Each row below holds a small network's activations on one input, seen along a few directions.
In each table, some parts of the input vary, and every possible input appears once, in random order.
A made-up example of a description, with smaller parts first: one of 4 places along a line, together with either a single point or one of 9 places along a line or (one of 2 separate values, together with one of 8 places around a ring).
Shared parts are said once, and a part with two or three values counts as separate values.
In the rows, 128 means zero.

Other details of the inputs vary at random and push rows far along three fixed directions, the same in every table; ignore that.

Table:
r1: [155 133 135 124 159 148 104 157 159 122 125 109]
r2: [ 99 136  98 170 130  96 112  93 129  57 147 127]
r3: [141 138 132 139 172 144 100 151 140 132 106 111]
r4: [117 126 143 107  92 154 152 116  92 151 167 129]
r5: [ 96 138  99 174 126  95 111  96 132  56 146 128]
r6: [104 120 143 111 113 148 136 109  82 144 147 135]
r7: [153 143 110  91 118 140 146 131 141 143 102 134]
r8: [ 94  96 162 157 133 148 118 161 124 144 169 105]
r9: [143 111 127 144 166 148 105 150 160 139 111 117]
r10: [139 147 125 112 144 121 130 122 130 158  88 137]
r11: [116 114 165 112  85 137 156 120  93 143 160 138]
r12: [138 141 122 110 143 126 135 132 129 150  87 140]
r13: [157 139 123 128 157 151 101 155 155 129 127 105]
r14: [ 93  97 162 159 131 147 115 165 125 143 167 110]
r15: [138 141 132 148 168 125 106 164 144 146 105 117]
r16: [ 98 142  97 170 126  88 119  89 130  65 142 134]
r17: [161 127 136 141 144 127 109 175 152 130 112 112]
r18: [103 127 146 121 115 133 147 105  82 152 146 137]
r19: [104 144  89 135 112  77 150  75 121  88 120 153]
r20: [132 116 124  93 138 133 128 117 149 151  94 137]
r21: [ 94  99 167 157 131 152 114 153 124 145 167 106]
r22: [122 112 156 116  89 131 149 117  84 148 162 130]
r23: [141 110 123 145 162 144 111 160 161 139 110 117]
r24: [120 112 153 120  85 127 155 129  87 147 161 131]
r25: [139 136 116  99 138 138 132 130 129 139  85 135]
r26: [117 143  94 115  85  89 156  69 141  73 131 158]
r27: [101 113 106 223 154 102  87 129 168  54 169 109]
r28: [116 111 159 111  88 134 160 130  93 143 160 137]
r29: [121 119 161 163 117 153 115 159 103 139 186  97]
r30: [142 141 133 143 177 129  97 150 140 145 110 113]
r31: [142 136 130 137 175 144  95 150 139 133 109 112]
r32: [160 135 124 138 148 138 110 169 151 132 118 103]
r33: [142 138 133 140 177 137  99 149 139 137 109 112]
r34: [120 138 106 154 123 100 122 106 154  59 154 126]
r35: [150 137 123  89 117 136 146 136 147 137  99 145]
r36: [163 134 125 133 155 141  99 155 148 132 123 102]
r37: [120 107 175 150 128 148 114 157 105 130 186 105]
r38: [101 129 143 129 114 121 147 120  88 158 147 136]
r39: [141 142 134 145 174 129 102 151 141 145 108 111]
r40: [121 120 145 115  90 143 149 116  84 152 166 125]
r41: [163 133 128  96 114 122 140 125 135 144  91 135]
r42: [124 111 154 112  94 132 143 116  83 150 163 131]
r43: [151 148 119  58 124 132 161  98 119 179  53 161]
r44: [125 138  93 166 112  89 121 118 145  73 147 126]
r45: [138 139 118 106 140 132 132 132 129 145  87 140]
r46: [141 129  92  99 141 104 129  98 180 114  65 144]
r47: [154 146 115  91 117 143 141 122 142 144 102 134]
r48: [121 129 109 163 113  82 125 120 152  60 145 135]
r49: [ 98 118 153 162 133 152 112 159  99 128 166 111]
r50: [151 137 122  86 119 136 149 132 146 136  99 140]
r51: [139 140 117 104 142 132 134 128 128 144  87 137]
r52: [118 118  85 121 108  98 149  87 146 108 105 164]
r53: [123 147  78 108  81  93 160  79 136  91 123 162]
r54: [121 107 117  96 110 134 151  89 115 154 118 158]
r55: [118 111 162 109  91 137 154 117  91 142 162 135]
Description of these inputs: one of 5 places along a line, together with either one of 2 separate values or one of 4 places along a line or one of 5 places around a ring.
The inputs of r14 and r21 match in every part but the place on the line of 5. If r44 is changed in the same way as r14 into r21, which row does it become?
> r29
The inputs of r30 and r15 match in every part but the place on the line of 5. If r42 is changed in the same way as r30 into r15, which row does it become?
> r17
List by row number the other rows that have the place on the line of 5 in common with r39.
> r2, r3, r4, r9, r18, r22, r34, r40, r46, r55
A walk changes only the place on the ring of 5. It starts at r42 and steps to r37. List the rest of the walk in order.
> r1, r13, r36
Which other rows does r5 become when the place on the line of 4 takes its other values? List them by row number.
> r10, r16, r43
Which other rows does r9 become when the place on the line of 5 takes its other values? List them by row number.
> r23, r27, r52, r54

Table:
r56: [ 92 112 167 230 162 139  82 181 110 110 217  82]
r57: [126 120 151  87 106 151 154 132  86 196 111 139]
r58: [114 123 152  60  95 164 174 102  74 207 125 157]
r59: [170 138  99  98 118 100 133 112 174  94  92 137]
r60: [143 159  74 118 147  96 120 100 168  86  72 140]
r61: [160 140 146 148 186 155  89 189 144 143 100  99]
r62: [153 153  86 122 149  93 126 101 159 103  74 149]
r63: [157 133 142 149 184 151  88 194 153 151  97  94]
r64: [ 62 126  94 202 105  73 122  76 127  53 198 130]
r65: [172 131 143  62 150 157 137 137 125 192  53 143]
r66: [ 63 127  95 203 108  75 122  77 125  48 201 130]
r67: [116 113 164  52  71 166 193 133  81 204 112 165]
r68: [143 143  79 109 149  94 121  89 175  92  68 144]
r69: [121 126  97 138  82 114 143 101 123  78 159 137]
r70: [142 141  78 109 147  93 121  89 177  96  67 144]
r71: [153 141  87 113 148  89 122  97 164 100  65 146]
r72: [105 107 160 176 159 152  90 164 131 133 168  91]
r73: [142 153  71 119 150  92 124  93 178  96  74 145]
r74: [ 99 113 142  98  82 121 168  78  67 149 146 161]
r75: [153 144 142 145 190 164  85 186 153 137 104  96]
r76: [152 154  83 120 145  92 123 110 157  99  68 141]
r77: [ 96 114 156 186 154 142  94 149 118 104 187  99]
r78: [ 97 121 156 132 120 153 139 126  87 157 172 129]
r79: [101 119 163 154 137 163 113 163 101 152 169 101]
r80: [168 145 133  60 154 166 139 136 136 195  58 144]
r81: [119 127 108 109  61 108 164  90 106  98 158 150]
r82: [134 115 144  91  77 150 163 123  98 159 158 142]
r83: [112 111 198 132 127 186 130 180  59 197 172 108]
r84: [103 134 123 177  85  79 134 102 128  56 210 121]
r85: [105 122  83 154  72  92 148  73 127  56 180 146]
r86: [ 93 105 138 100  74 116 168  78  74 158 143 158]
r87: [101 116 151 196 149 130 102 159 114 121 186 100]
r88: [151 140 138 146 191 161  84 191 161 141 102  91]
r89: [153 128 145 140 195 160  81 179 165 142 101  95]
r90: [104 119 153 195 151 133 102 158 110 118 186 103]
r91: [151 123 143 156 180 153  99 207 186 136 106 104]
r92: [150 135 138 146 187 159  84 190 164 149 100  90]
r93: [170 132 132  65 146 153 143 143 134 209  54 141]
r94: [172 145 109  97 119  96 134 111 173  98  91 133]
r95: [116 106 139  89  54 131 172  90  87 134 168 152]
r96: [127 121 189  59  52 166 186 130  56 201 167 138]
r97: [170 147  93 102 118 100 138 114 174 100  96 139]
r98: [ 88 110 173 217 165 151  77 170 113  97 216  82]
r99: [110 136 102 145  70  80 150  87 122  57 177 139]
r100: [157 127 140 149 185 149  91 187 161 165  99  99]
r101: [111 117 167 154 135 155 117 168  90 157 163 105]
r102: [144 160  76 118 148  98 121 100 165  85  72 142]
r103: [105 112  90 147  71  92 146  68 126  52 174 145]
r104: [149 130  87 105 134  92 137 111 193  90  57 156]
r105: [114 112 145  89  97 132 160  98  83 168 124 152]
r106: [119 104 162  60  87 154 174 105  67 211 115 156]
What do these inputs look like to the network?
> one of 3 separate values, together with either a single point or one of 4 places along a line or (one of 2 separate values, together with one of 6 places along a line)
The inputs of r81 and r82 match in every part but the choice among 3 separate values. If r76 is changed in the same way as r81 into r82, which row does it become?
> r56
The inputs of r61 and r62 match in every part but the choice among 3 separate values. If r96 is changed in the same way as r61 into r62, which row does it become?
> r84
Which other rows does r92 become when the choice among 2 separate values takes its other values? List them by row number.
> r57
Which other rows does r88 become when the choice among 3 separate values takes its other values? List them by row number.
> r68, r73
